These are the activations of a small neural network, seen along a few directions. Each row is one input.
Each table varies a few parts of the input and shows all the possible inputs, shuffled.
A made-up example of a description, with smaller parts first: one of 3 separate values, together with either a single point or one of 11 places around a ring or (one of 6 places along a line, together with one of 8 places around a ring).
Shared parts are said once, and a part with two or three values counts as separate values.
(in the rows, 128 means zero)

Other details of the inputs shift rows strongly along three fixed directions, in all tables alike. That doesn't count.

A family of inputs:
row 1: [ 78 129 197 104 112 129 143 134 147 103 127  77 186  64]
row 2: [101 150  68 162 154 199 137 189 143 161 120  48 135  76]
row 3: [122 117 211  84 111  84 131  92 117 107 133 171 149 135]
row 4: [160 122 133 132 132 110 112  93 135 114 136 169 107 164]
row 5: [ 96 159  92 159 136 168 127 177 139 160 135  41 144  94]
row 6: [121 112 206  80 108  71 132  86 120  83 126 179 166 143]
row 7: [117 150 109 103 102 157 146 151 121 121  83 139 140 133]
row 8: [151 126 160 139 148  97 114  67 136 121 160 167 102 150]
row 9: [145 139 146 154 176  94 137 105 122 149 187 110  82 102]
row 10: [134 121 155 113 129 102 117  96 141 105 136 187 137 163]
row 11: [122 134 133  62  71 138 145 181 111 103  62 154 165 138]
row 12: [ 95 173 103 121 121 164 161 180 124 135  97 109 146 107]
row 13: [132 148  56 116 111 167 134 187 132 123  80 144 131 151]
row 14: [145 101  78 194 153 137  95 115 156 167 161 117  96 137]
row 15: [ 97 150 218 119 141  76 165 104 114 109 160 105 152  81]
row 16: [104 174 143 161 177 120 166 116 130 150 176  73  97  68]
row 17: [186  96  74 177 166 140  64  98 133 180 172 109  71 168]
row 18: [ 78 180 140 111 114 148 179 186 124 121 102  94 166  86]
row 19: [165 119  63 119 127 148 123 139 114 128  90 161 111 173]
row 20: [120 147 153 162 186  96 149  88 116 148 186  98  98  89]
row 21: [ 81 172 187 105 125 116 185 169 110 130 131  69 152  55]
row 22: [ 76 171 173  94 103 115 184 176 106 104 103  83 177  66]
row 23: [131 147  90 116 108 151 132 169 131 116  91 153 139 150]
row 24: [102 173 153 152 176 115 178 147 115 159 178  48 101  49]
row 25: [118 171 103 173 178 135 155 147 135 154 165  82  98  93]
row 26: [150 131  98 149 149 137 110 109 134 138 134 171 103 167]
row 27: [107 175 153 188 204 105 164 112 138 157 209  71  93  68]
row 28: [103  99 181  71  89 136 125 149 131 104  96 118 191 104]
row 29: [165 104 146 135 149  92 102  61 119 121 149 187 105 172]
row 30: [129 116  90 119 102 155 102 156 121 135  95  95 155 146]
row 31: [104 140 162 148 134 118 118 114 143 139 167  60 142  94]
row 32: [163 128  34 110 122 183 124 171 111 153  76 152  95 169]
row 33: [144  49 187 111 100  94  83  83 136  99 127 188 133 182]
row 34: [163 102  42 204 154 166  69 107 143 169 175 129  81 149]
row 35: [154 151  18 154 151 190 136 170 105 168  92 112  85 142]
row 36: [128 124  85  75  78 161 122 163 131 101  51 197 164 188]
row 37: [148 127 140 127 140 107 128  93 137 116 144 157 112 147]
row 38: [144 104 216  92 121  70 115  68 123 103 148 193 135 155]
row 39: [108 157 180 154 185  96 163 101 117 160 198  78  95  63]
row 40: [148  80  89 110  63 158  72 118 139 109  95 179 150 177]
row 41: [124  62 185 116  98  92  96  89 132  88 118 170 152 165]
row 42: [163  65 110 152 121 106  82  86 139 136 135 157 118 167]
row 43: [ 43 138 155 115  85 160 164 203 136 109  84  71 188  78]
row 44: [122 148 190 136 148  90 147  88 133 117 167 125 122 107]
row 45: [ 80  98 189  90  62 126 134 143 140  79  83 131 186 126]
row 46: [134 140  89  88  96 168 148 186 108 132  66 136 136 141]
row 47: [186  64  94 149 153 136  63  79 139 130 136 164 108 179]
row 48: [102 159 123 100 105 142 166 180 105 117  84 100 158 102]
row 49: [127 137 192 136 152  75 139  79 140 110 178 130 118 111]
row 50: [142  90  66 108  69 181  90 162 118 138  86 143 142 153]
row 51: [130 108  82 155 125 154 123 157 131 175 125  83 111 107]
row 52: [118 126 151  75  88 121 134 120 130  92  88 176 160 153]
row 53: [181 143  41 182 170 155 111 121 130 159 145 132  52 155]
row 54: [145 102 196  98 120  55 114  72 125  81 146 188 145 156]
row 55: [170  82  50 168 124 158  68 106 122 151 140 143 100 162]
row 56: [136 151 125 169 170 117 131 115 136 141 168 124  99 124]
row 57: [158 100  85 204 162 128  96  89 154 172 177 103  73 128]
row 58: [132 144  60  83  77 173 140 191 126 107  47 149 145 155]
row 59: [118 149 115  98 119 147 162 174 112 135 100 109 133 111]
row 60: [133 107 216 100 127  51 126  70 126  84 153 172 150 141]
Description of these inputs: one of 4 places along a line, together with either one of 5 separate values or (one of 2 separate values, together with one of 5 places along a line).
Changing only the place on the line of 4 turns row 14 into row 57. The same change can be made to row 2. Which row results? -> row 1
Changing only the place on the line of 4 turns row 30 into row 5. The same change can be made to row 20. Which row results? -> row 36
Which other rows does row 55 become when the choice among 5 separate values takes its other values? List them by row number. -> row 30, row 41, row 42, row 47
Which other rows does row 7 become when the choice among 2 separate values takes its other values? List them by row number. -> row 52
Start at row 7 and move only the place on the line of 5, one step at a time. The first step leads to row 8. Which rows follow, in order? -> row 44, row 4, row 53
Which other rows does row 23 become when the place on the line of 5 takes its other values? List them by row number. -> row 12, row 18, row 26, row 56
Which other rows does row 54 become when the place on the line of 4 takes its other values? List them by row number. -> row 9, row 13, row 58

A family of inputs:
row 61: [142 115  73 183 151 153  88  87 145 155 151 159 106 173]
row 62: [ 88 146 156 162 136 130 141 104 133 154 166  59 127  63]
row 63: [ 98  93 198 124 123 106 101  84 145  79 132 173 174 165]
row 64: [134 115  83 139  96 168  80 126 148 138 122 187 131 186]
row 65: [172 102  95 153 185 137 106  94  97 152 138 144  56 169]
row 66: [164 135  73 187 178 116 125 125 164 143 149 134  63 171]
row 67: [105 164 149 134 156 126 167 142 100 168 185  76 104  40]
row 68: [160  79  79 118  91 154  82 105 142 123  95 176 132 163]
row 69: [116 123  98  89  45 142 139 190 101 132  88 106 151 118]
row 70: [107 154 191  94 126 124 172 155 124 116  94 142 152 125]
row 71: [149 133 163 146 194 106 151 106 138 137 165 145  91 117]
row 72: [139 109  93  70 121 168 141 193 112 136  56 145 129 142]
row 73: [138 130 205 102  89  47 124  91 118  94 154 208 151 151]
row 74: [146  97 132  95  70 143 106 118 114 136 116 159 126 157]
row 75: [105 130 171  85  91  73 155 132  89 115 113 129 169 107]
row 76: [162 159  89  56 127 160 109 167  95 135  90 107 162 153]
row 77: [126 109  77 112  91 155 144 189  95 122  64  81 139 128]
row 78: [116 148  92 104 109 178 147 181 158 111  56 148 129 167]
row 79: [180  84  99 158 168 149 102 108 131 172 140 122  57 166]
row 80: [140  95  87  94  87 149 134 196 118 132  60 107 135 153]
row 81: [113 123 110  87  99 129 155 186  82 111  60 114 154 129]
row 82: [ 61 135 176 109 102 122 147 130 144 104 128 126 205  83]
row 83: [160  86  76 189 183 154  79  94 148 129 151 164  97 170]
row 84: [ 95 132 156 185 151 106 142 133 126 133 161  36 127  62]
row 85: [106 125 104 102  67 172 120 171 135 129 100 116 157  97]
row 86: [160 113 106 112 143 142 127 125 114 102  90 193 121 167]
row 87: [135 161 150 163 172 103 144  76 116 151 173 139  91 115]
row 88: [157 127 171 156 179  62 136  99 135 129 171 151  92 146]
row 89: [112 132 183 126 132 105 135  86 147  75 126 161 133 152]
row 90: [105 169  88 110  91 166 156 148 140 111  75 144 144 139]
row 91: [134 133 173 112 112  58 137  90 112  99 136 185 148 146]
row 92: [ 71 137 180 156 176 132 156 148 160 137 168  77 157  61]
row 93: [ 88 147  89 127  69 150 125 192 136 126 106 124 177 125]
row 94: [138 158 104  81  98 172  97 167 136 123  93  72 190 126]
row 95: [160  96  74 139  71 133  79 136 134 133 119 157 120 169]
row 96: [117 127 212 100 132  92 147  90 114  83 120 177 150 148]
row 97: [163  75 108  92  89 134 106  98 118 122 101 171 134 154]
row 98: [182 141  75 160 161 144 115 110 121 160 164 181  65 144]
row 99: [106 128 157  93 137 130 164 153  93 116 101 106 146  85]
row 100: [ 91 129 157 168 167 137 145 127 133 136 161  43 126  45]
row 101: [ 98 116 167 127 104 110 139 167 144 122 111  77 163  98]
row 102: [101 154 102 117  93 136 163 179 133  80  65 122 160 138]
row 103: [101  93 210 119 133 101 104  97 165 102 142 170 168 161]
row 104: [126 172  81  94 120 185 101 177 143 125 101  92 201 145]
row 105: [ 81 137 186 159 158 134 146 141 150 155 155  40 120  61]
row 106: [109 205 175  80 127 115 143 132 152  89 136  88 190 109]
row 107: [124 131 184  98  94  92 124  85 160  76 152 202 145 138]
row 108: [118 159  90 125 131 165 146 164  92 176 134  98  90 101]
row 109: [156 105 150 137 189 110 119  97 120 162 159 137  67 150]
row 110: [101 137  68 185 151 155 131 169 129 134 123  80 135 120]
row 111: [126 115 193 103 134  93 134 102 174  76 128 182 137 144]
row 112: [107 105 185 119 100 103  97  94 154  99 167 188 171 130]
row 113: [140  59 215  87 112  81 110  67 123  79 130 162 150 135]
row 114: [133 123 190 122 136  60 140  96 112  83 134 169 141 148]
row 115: [145 210 141 118 184 124 135 133 117 143 165  75 141  99]
row 116: [135 152 119 175 173 113 141  74 154 129 180 134  88 105]
row 117: [159  96  98  80 110 131 117 111 103 125  95 191 126 160]
row 118: [127 190  65 156 149 180 155 170 107 176 138 109  78 107]
row 119: [104 127  87 120  64 141 128 168 124 125  77  97 167 112]
row 120: [124 117 192  91  93  55 123 107 101 117 157 161 139 128]
row 121: [181  89  74 161 126 106  99  88 111 158 145 132  84 157]
row 122: [183 105  69 162 181 119 118 138 112 178 139 126  56 165]
row 123: [ 93 196 144 175 134  97 168 139 143 135 189  80 111  66]
row 124: [114 181  90 152 125 162 139 143 145 142 139 125  94 122]
row 125: [157 132  81 180 185 143 126  99 151 118 145 144  75 144]
row 126: [ 95 147 156 147 144 127 161 110 108 168 165  44 111  54]
row 127: [130 171  75 141 153 160 167 150 110 153 117 121 110  91]
row 128: [119  80 213  93 109  97 122  82 112  93 122 137 148 138]
row 129: [166 136  72 178 140 100 114  84 147 126 150 166  85 173]
row 130: [171  89  67 195 166 167  76  95 134 155 131 123  67 167]
row 131: [112 143  96 162 116 172 112 148 131 166 147  81  99  94]
row 132: [ 88 167 169 133 159 111 175 112  95 165 165  67 117  54]
row 133: [161 141  99  49  91 167  99 167 113 127  76  92 180 149]
row 134: [174  85  86 105  85 155  94 123 118 139 118 168 106 154]
row 135: [109 113 164 152 163 132 136 133 155 145 158  69 123  70]
row 136: [167  75 150 142 176 113 113  90 139 149 169 120  81 126]
row 137: [106 111 152 142 106  81 109  94 144 107 150 158 175 144]
row 138: [100 126  78 132 109 162 132 210 149 131  77 111 166 148]
Describe the family of inputs behind these rows. -> one of 6 places around a ring, together with either a single point or (one of 3 separate values, together with one of 4 places along a line)
Changing only the place on the ring of 6 turns row 93 into row 123. The same change can be made to row 63. Which row results? -> row 89
Changing only the place on the ring of 6 turns row 71 into row 111. The same change can be made to row 86. Which row results? -> row 125
Which other rows does row 116 become when the place on the ring of 6 takes its other values? List them by row number. -> row 68, row 82, row 97, row 117, row 127
Which other rows does row 80 become when the place on the line of 4 takes its other values? List them by row number. -> row 69, row 77, row 121
Which other rows does row 117 become when the choice among 3 separate values takes its other values? List them by row number. -> row 75, row 132
Which other rows does row 70 become when the choice among 3 separate values takes its other values? List them by row number. -> row 71, row 88

A family of inputs:
row 139: [154  84  79 184 163 144  89  99 141 151 146 147  78 157]
row 140: [133 147 216 103 133  74 105  60 138 108 185 157 153 127]
row 141: [102 177  77 150 126 150 178 179 125 139 109 109 115  98]
row 142: [188 119 103 156 175 105 100  87 104 165 169 133  62 153]
row 143: [116 125 144 201 183  99 113  86 159 141 197  93 105 110]
row 144: [ 94 162 155  75  99 150 148 155 140  91  88 136 182 124]
row 145: [151 112  47 132 118 191 100 169 121 158  93 108 115 141]
row 146: [141 159  45 139 139 197 127 164 138 144  92 140 116 156]
row 147: [177  91 185 100 121  55  94  50 104 114 168 188 118 172]
row 148: [125 148  74 109 130 170 163 202 102 148  79  91 119 119]
row 149: [146 158 129 168 201 110 142  98 132 141 178 105  81 112]
row 150: [ 98 132 163 157 164 127 171 132 120 153 151  66 111  62]
row 151: [107 134 130  72  58 141 111 170 131 104  75 113 207 135]
row 152: [165 118 195 106 137  80  79  45 148 101 175 202 134 176]
row 153: [142 155 140 177 201 102 145  93 132 144 184 114  87 110]
row 154: [106 157 139 146 171 129 176 151 110 145 139  61 102  78]
row 155: [116 145 119 131 131 143 153 147  96 172 148  53 115  62]
row 156: [128 101 146 124 107 118 100 114 154  98 113 154 167 166]
row 157: [106 143 137 146 135 134 133 132 110 164 174  48 133  57]
row 158: [ 95 175 201  81 100 103 141 114 122 110 158 115 186  88]
row 159: [152 130  83 163 149 146  91 130 143 152 150  94 113 139]
row 160: [125 175  77 116 145 164 161 189 117 142 100  94 127 110]
row 161: [129 106 169 118 121 100  97 106 153 104 145 137 164 149]
row 162: [180  84 101  97  74 119  52  94 137 108 116 190 158 212]
row 163: [135 182  56 102 111 168 150 185  98 149  97  94 136 111]
row 164: [169 161  29 110 123 174 121 173 108 150  82 131 111 157]
row 165: [ 95 105 142  77  74 159 132 170 129  95  60 125 187 127]
row 166: [119 158 136  54  82 137 148 175 115  97  65 142 181 133]
row 167: [167  78  35 170 122 174  84 130 135 142 104 174  84 185]
row 168: [102 142 205  83 114  91 161 139 104 111 124 104 158  92]
row 169: [182  70 137  93 101 107  79  83 115 125 114 190 118 184]
row 170: [ 88 113 218  93 115 102 163 122 124 103 122 104 158  82]
row 171: [ 86 165 221  87 127 101 150 119 142  98 152 122 182  93]
row 172: [117 162 146 194 173 105 137  82 153 145 208 131  87 104]
row 173: [ 73 164 174  97 109 128 158 143 144  95 111 136 177 106]
row 174: [131 102 106  86  70 135 139 163 112  93  51 193 142 179]
row 175: [101 128 152  77  91 131 168 173 108 100  61 137 168 130]
row 176: [132 161  77 165 154 142 154 147 127 138 130 125  91 120]
row 177: [161  53 118 104  99 122  96  99 132 105  82 219 116 203]
row 178: [ 80 135 174 106  87  99 181 155 114 104 102 135 153 101]
row 179: [116 139 168 126 118 109 127  98 149  95 144 180 141 143]
row 180: [155  86 122 192 159 101 117  72 134 156 178 158  55 137]
row 181: [143 124  83 171 158 150 103 127 152 140 142  96 110 143]
row 182: [129 110 134 190 170 115 143 100 126 156 177 108  67  95]
row 183: [120 135  71 119 106 184 120 182 111 159  94  75 140 102]
row 184: [110 107 173 148 112  90 110  97 157  95 151 147 154 138]
row 185: [129 110 135 191 182 128 118  97 136 157 180  93  95 101]
row 186: [153  74  94 128  68 122  73 108 160  93  93 223 146 221]
row 187: [ 90 151 159 157 170 105 181 136 114 141 153  77 104  72]
row 188: [123  85 218 119 136  79 104  75 140 109 173 140 150 120]
row 189: [100 121 196  81  99 114 151 141 113 119 113 101 162  85]
row 190: [162  79  31 173 113 169  87 129 139 149 106 179  84 184]
row 191: [160 101  78 137 148 160 121 143 119 160 116 121  87 141]
row 192: [106 173  73 134 142 162 171 183 123 135  91 104 121 109]
Describe the family of inputs behind these rows. -> one of 6 places around a ring, together with one of 9 places along a line
Changing only the place on the ring of 6 turns row 167 into row 184. The same change can be made to row 145. Which row results? -> row 159
Start at row 158 and move only the place on the line of 9, one step at a time. The first step leads to row 140. Which rows follow, in order? -> row 152, row 171, row 144, row 146, row 173, row 179, row 172

A family of inputs:
row 193: [156  96  61 116  93 181  89 142 125 137  84 150 128 161]
row 194: [122 110  60 100  61 181 125 200 129 116  42 123 161 154]
row 195: [ 58 178 221  62  95 107 194 150 109  99 114  93 191  46]
row 196: [ 85 107 205  79  88 112 135 131 136  86 101 120 208 106]
row 197: [148 143 123 152 186 115 134 112 129 143 164 128  88 130]
row 198: [ 90 124 163 163 144 121 137 109 136 135 167  89 130  79]
row 199: [188 106 117 128 156 112  91  70 124 126 137 198  85 196]
row 200: [125 122 197 126 144  74 135  64 131 102 161 180 122 134]
row 201: [131 132  92 199 198 147 117 128 140 179 187  58  79  92]
row 202: [ 96 148  91 158 143 159 151 185 121 157 123  33 135  69]
row 203: [107 161 219 124 155  77 160  96 120 129 192 111 127  68]
row 204: [ 90 154 226  99 135  62 172 119 119  97 146 110 168  82]
row 205: [166  97  44 136 102 167  89 145 120 151 103 136 111 163]
row 206: [121 137 125  62  73 145 148 176 128  89  51 178 163 162]
row 207: [185  59 125 152 137 112  60  53 154 114 151 196  96 201]
row 208: [143  81 132  92  75 120  89 125 126 103  91 165 162 180]
row 209: [143 131  39 134  95 183  86 161 145 131  92 134 148 168]
row 210: [101 105 227 161 147  68 120  65 149 125 204 125 134  93]
row 211: [100 126  78 137  91 168 141 187 121 137  84  95 149 111]
row 212: [158 111 120 120 123 116 113 104 130 113 117 214 108 187]
row 213: [184 145  53 208 206 129 127 104 127 177 174 116  28 144]
row 214: [156 152  83 146 165 151 133 143 118 162 133 124  84 139]
row 215: [195 117  53 136 140 134  98 109 112 144 127 179  70 186]
row 216: [166 116 181  97 112  64  83  47 149  76 150 235 152 206]
row 217: [ 67 160 149 133 129 158 161 175 120 145 127  26 158  41]
row 218: [ 96 166  77 109  97 163 181 203 105 129  67 111 142 112]
row 219: [113 139 145 182 179 127 129 117 135 174 197  51  99  76]
row 220: [116 132  70 151 126 179 131 177 142 155 110  83 116 115]
row 221: [103  89 191  36  29 118 112 138 133  80  73 179 218 149]
row 222: [127 130 205  95 120  68 140  97 115  98 142 153 148 136]
row 223: [148 144 156 177 217  92 136  69 129 145 204 113  76 107]
row 224: [110 176  66 125 135 183 177 192 120 142  82  89 114 103]
Describe the family of inputs behind these rows. -> one of 2 separate values, together with either a single point or (one of 3 separate values, together with one of 5 places along a line)
Changing only the choice among 2 separate values turns row 207 into row 224. The same change can be made to row 193. Which row results? -> row 195
Which other rows does row 218 become when the choice among 2 separate values takes its other values? List them by row number. -> row 211
